These are the activations of a small neural network, seen along a few directions. Each row is one input.
Each table varies a few parts of the input and shows all the possible inputs, shuffled.
A made-up example of a description, with smaller parts first: one of 4 places along a line, together with either a single point or one of 9 places around a ring or (one of 2 separate values, together with one of 5 places around a ring).
Shared parts are said once, and a part with two or three values counts as separate values.
(in the rows, 128 means zero)

Other details of the inputs vary at random and push rows far along three fixed directions, the same in every table; ignore that.

A family of inputs:
row 1: [111 115 112 142 127 126 123  98 115  66 164 118]
row 2: [145 202 176 112 140 147 112 185  99 184  81 187]
row 3: [166  98 160  97 119 104 155 142 181 143 129 134]
row 4: [120 178 133 175 178 155  84 119  85 147  81 122]
row 5: [152 146 134  20  86 137 165 148  92  85 155 135]
row 6: [114 174 110 180 175 158 106 136  88 147  72 119]
row 7: [164 123 150  64 121 122 165 170 132 145 114 143]
row 8: [133  98  95  82 188 142 146 117  94  72 143  58]
row 9: [117 154 147 218 172 120 101 106 121 150 104 109]
row 10: [140 109 130  84 175 130 145  97  94  51 135  62]
row 11: [152 138 111  10 103 140 158 143  95 105 158 140]
row 12: [136  75 133 195 140 110 129 107 177 130 146  65]
row 13: [171  87 137 116 113 115 133 165 194 186 134 134]
row 14: [146 115 142 125  62 101 162 134 186 165 157 157]
row 15: [103 117 117 141 136 122 131  98 115  72 170 121]
row 16: [ 79  69 121 187 104  58 120  87 162 121 155  95]
row 17: [136 102 117  86 170 133 157 105  84  63 134  56]
row 18: [122 121 142  59  70  86 124 169 116 120 127 160]
row 19: [ 67  68 120 160 119  78 127  82 143 105 164  82]
row 20: [155 199 146 122 127 142 123 204  99 171  62 180]
row 21: [139  91 122  99  84 131 128 135 178 128 161 170]
row 22: [137 114 145 122  66 113 165 132 189 174 160 157]
row 23: [130 100 112  88 171 154 146 118  96  59 135  53]
row 24: [ 96 208 116 192 141 145  93 123  82 113 114 146]
row 25: [107 177 129 178 177 144 128 123  79 156  78 123]
row 26: [ 94 151 110 246 122 136  84  95 138 145 110 159]
row 27: [ 90 181  96 133 155 167 103  99  37  88 112 140]
row 28: [125  76 122 173 159 111 153 105 163 108 148  62]
row 29: [166  82 134 112 103 122 149 147 195 184 112 139]
row 30: [141 200 166 116 136 152 121 201  96 189  82 178]
row 31: [130  99 145 128  79 114 143 142 196 152 167 185]
row 32: [157  96 162  94 123 116 158 140 183 150 132 135]
row 33: [115  89 108 190  98 121 137  66 173 125 157  87]
row 34: [136 103 136  81 174 151 125 101  94  59 144  56]
row 35: [109 122  88  81 162 147 127  95  91  49 184  84]
row 36: [169 120 143   6 139 149 148 153 115 100 118 127]
row 37: [123 148 131 233 155 129  98  97 148 168  71 122]
row 38: [149 201 164 120 132 141 118 204  94 181  79 177]
row 39: [ 97 190 108 143 148 148 112 105  32  74 116 138]
row 40: [130 201 130  68 104 167 115 165  52 117  96 203]
row 41: [172  83 125 111 112 108 150 148 191 190 117 142]
row 42: [122  79 118 107  67  69 116 147 179 174 136 163]
row 43: [ 81  61 109 159 106  87 109  80 145  96 148  76]
row 44: [174  96 166 101 110 112 134 150 177 141 138 126]
row 45: [110 119  95  79 137 153 146  78  81  59 165  71]
row 46: [104 149 129 242 163 129 122 124 144 179  92 119]
row 47: [100 189 126  48 102 130  94 180  43 131  81 185]
row 48: [ 94 167 112 245 124 142  85 102 147 150 115 142]
row 49: [ 95  79 118 195 117 111 143  69 171 121 176 114]
row 50: [128 115 145 102  90 127 148 145 185 134 179 155]
row 51: [103 114 112  90 145 131 151  87  73  38 177  96]
row 52: [167 114 138  13 127 151 161 163 104 105 115 118]
row 53: [105  87 102 189 119 130 115  80 190 117 173  99]
row 54: [ 96 184  91 182 155 143  86 111  74 127 111 168]
row 55: [149  91 114 119  77 109 136 131 186 166 154 183]
row 56: [126 176 109 125 202 146 108 109  56 110  84 110]
row 57: [127 146 124 231 170 121  83 103 140 185  93 124]
row 58: [154 162 155 174 107 140 102 184 156 213  74 172]
row 59: [139 151 145  70  94 130 143 168 141 115 162 170]
row 60: [165  86 147 118 103 129 131 164 198 181 129 131]
Each input here is: one of 6 places along a line, together with either a single point or one of 4 places along a line or one of 5 places around a ring.
Question: Changing only the place on the line of 6 turns row 3 into row 10. The same change can be made to row 28. Which row results?
Answer: row 20
Question: Changing only the place on the line of 6 turns row 58 into row 38. The same change can be made to row 52. Which row results?
Answer: row 7
Question: Change only the place on the line of 4 in row 54. List by row number the other rows that result.
Answer: row 11, row 35, row 55
Question: Which other rows agree with row 29 in the place on the line of 6? List them by row number.
Answer: row 4, row 6, row 21, row 27, row 36, row 45, row 47, row 53, row 60
Question: A walk changes only the place on the line of 6. It starts at row 19 and steps to row 16. List the rest of the walk in order.
Answer: row 18, row 43, row 47, row 42
